These are the activations of a small neural network, seen along a few directions. Each row is one input.
Each table varies a few parts of the input and shows all the possible inputs, shuffled.
A made-up example of a description, with smaller parts first: one of 5 places around a ring, together with either a single point or one of 11 places around a ring or (one of 2 separate values, together with one of 6 places along a line).
Shared parts are said once, and a part with two or three values counts as separate values.
(in the rows, 128 means zero)

Other details of the inputs shift rows strongly along two fixed directions, in all tables alike. That doesn't count.

A family of inputs:
R1: [129 113 125 146 132 109  98 156 175 146 173 148]
R2: [101 124 173 151 127 124 138 125 116 129 139 143]
R3: [129 117 222 152 138 120 190  94  84 140  94 140]
R4: [115 140 133 109 145 139 147  91 103 116 113 112]
R5: [145 146 137 137 124 117 121 153 139 142 115 119]
R6: [130 133  86  86 129 138 141 114  92  89  91  98]
R7: [116 150 156 160 127 133 129 141 179 159 160 131]
R8: [156 139  89  90 112 133 130 110  82 103  81 105]
R9: [147 122  60 123 120 128  91 181 173 138 148 131]
R10: [158 134  84  80 115 128 124 122  91 105  89 105]
R11: [132 102  83  96 128 135 104 101  88  88 115 124]
R12: [129 103  94 132 107 124  92 157 149 137 168 161]
R13: [141 123  84 115 115 129  88 165 189 148 174 137]
R14: [105 156 198 169 141 135 147 126 161 150 142 116]
R15: [117 114 129 134 118 117 118 149 139 132 161 153]
R16: [115 148 153 160 142 123 133 160 162 144 127 121]
R17: [123 133 111 113 137 144 137  92 104 115 117 114]
R18: [147 102 158 149 123 113 145 146 132 154 130 167]
R19: [ 92 145 209 164 147 125 172  76 101 119 107 119]
R20: [133 117  78  92 134 146 113 102 103 104 117 114]
Description of these inputs: either one of 2 separate values or (one of 3 separate values, together with one of 6 places along a line).
- Change only the choice among 3 separate values in R12. List by row number the other rows that result. => R2, R15
- Change only the choice among 3 separate values in R11. List by row number the other rows that result. => R1, R19

A family of inputs:
R21: [130 122 143 135 122 126 131 136 132 137 135 143]
R22: [147 114 108 118 115 127 116 137 130 127 125 135]
R23: [ 85 159 226 177 156 130 182  88 110 134 110 115]
R24: [133 121 103  97 135 141 129 100 100 104 107 113]
R25: [105 149 192 141 148 130 172  88  94 125 105 110]
R26: [111 137 142 143 133 130 121 134 150 131 146 122]
R27: [129 122 116 125 123 124 127 147 133 128 127 132]
R28: [115 143 194 144 137 123 172  87  78 117  90 119]
R29: [144 118 112 121 112 122 121 141 126 128 124 133]
R30: [147 102  75  90 115 134 107 123 100 107 117 138]
R31: [122 138 148 154 132 124 127 137 163 152 154 137]
R32: [109 143 156 155 132 126 124 142 163 145 159 129]
R33: [138 135 132 131 129 131 131 134 149 146 139 128]
R34: [141 109  77  94 121 128 118 125  97 103 111 124]
R35: [128 118 113  97 133 138 147  87  66  87  85 111]
R36: [131 127  92 104 122 140 110 117 120 111 130 117]
R37: [147 117 113 125 113 128 118 139 129 133 126 138]
R38: [118 146 153 159 131 126 121 149 179 156 162 131]
R39: [113 149 201 176 140 118 164 140 150 158 131 133]
R40: [121 150 207 159 140 121 174  98 102 138  97 119]
R41: [110 140 150 152 131 133 124 139 155 141 149 128]
R42: [159 106  77 114 112 126  95 149 133 131 132 143]
R43: [132 119 121 121 119 120 126 138 126 126 131 137]
R44: [124 122 134 143 131 122 126 152 149 138 137 137]
R45: [111 139 155 151 133 122 137 131 150 140 143 129]
R46: [127 137 143 142 131 121 131 145 161 148 146 129]
R47: [114 130 161 110 131 133 167  75  57  95  85 119]
R48: [132 117  71 108 120 137  90 137 133 116 141 127]
R49: [138 107 106 117 125 121 109 138 129 124 139 140]
R50: [118 124 132 152 133 124 111 150 176 146 165 142]
R51: [110 145 145 142 129 126 129 134 146 132 140 121]
R52: [125 123 129 134 127 124 129 147 134 133 134 138]
R53: [152 122 129 155 119 112 104 176 184 169 163 151]
R54: [146 107  63  84 120 145 109 114  99 107 112 122]
R55: [115 135 134 146 131 125 110 145 159 142 161 130]
R56: [123 132 120 106 133 144 143  81  88 103 101 113]
R57: [130 119 131 127 121 122 126 137 128 131 139 144]
R58: [ 97 149 215 164 148 121 182 103 100 129 104 122]
R59: [129 129 133 132 134 130 126 134 150 137 140 128]
R60: [129 130 135 134 131 133 130 133 142 140 138 130]
R61: [122 130 107 127 124 125 102 151 155 131 152 129]
R62: [116 144 191 142 137 121 174  89  78 117  84 111]
R63: [105 152 205 151 148 128 188  88  88 121  87 112]
R64: [131 109  73 100 127 139 103 116 118 105 130 125]
R65: [144 174 126 139 130 119 127 172 168 153 117 101]
R66: [142 109  85 123 123 127 104 154 137 130 135 142]
R67: [150 109  84  79 118 140 128  86  60  83  81 115]
R68: [139 125  99  89 129 144 136  91  88 105  96 111]
R69: [114 132 150 161 132 121 120 151 176 155 169 145]
R70: [135 123 126 100 127 134 147  88  75 103  94 122]
R71: [131 128 129 135 129 125 122 143 151 144 152 134]
R72: [142 107  83  87 116 126 116 115  88 101 111 128]
R73: [145 114  69  87 122 133 107 124 116 111 119 120]
R74: [144 118 116 123 114 123 120 139 124 129 130 138]
R75: [115 132 147 159 132 127 123 144 166 151 157 141]
R76: [127 119  93 130 128 126  85 160 169 132 165 133]
R77: [121 128 147 145 128 128 138 145 138 139 127 137]
R78: [127 122 101 131 125 123 102 149 161 137 155 138]
R79: [132 115 128 131 125 121 119 142 141 134 142 142]
R80: [131 112  84 116 123 130  97 135 142 127 154 138]
R81: [141 121 124 124 122 125 126 134 132 135 136 140]
R82: [151 162  80  80 127 141 136 115  94  95  61  79]
- Changing only one part turns R75 into R23. The same change can be made to R29. Which row results? => R62
- Changing only one part turns R36 into R38. The same change can be made to R30. Which row results? => R21
- What do these inputs look like to the network? => one of 2 separate values, together with either a single point or (one of 5 separate values, together with one of 6 places along a line)
- Change only the choice among 5 separate values in R81. List by row number the other rows that result. => R21, R43, R57, R79

A family of inputs:
R83: [140  95  66 102 115 126  87 152 132 113 143 144]
R84: [114 124 151 105 125 136 160  80  62  90  93 118]
R85: [113 161 166 175 146 121 127 171 198 169 153 121]
R86: [149 106  98 106 124 131 117 124 134 136 143 141]
R87: [125 148 146 114 127 131 145  92  96 112 105 109]
R88: [121 143 138 123 135 131 135 101  99 110 105 105]
R89: [145 107  89 117 109 136 103 136 133 132 147 147]
R90: [153  99  73 114 128 127  91 147 156 138 155 146]
R91: [114 133 139 131 129 125 140 128 117 122 128 128]
R92: [126 148 221 192 138 100 161 166 162 177 126 142]
R93: [120 120 106 136 130 119 108 155 148 130 145 135]
R94: [124 122 127 128 126 139 133 104 104 114 113 130]
R95: [120 160 144 122 133 141 157 109 122 121 106 100]
- What do these inputs look like to the network? => either a single point or (one of 2 separate values, together with one of 6 places along a line)
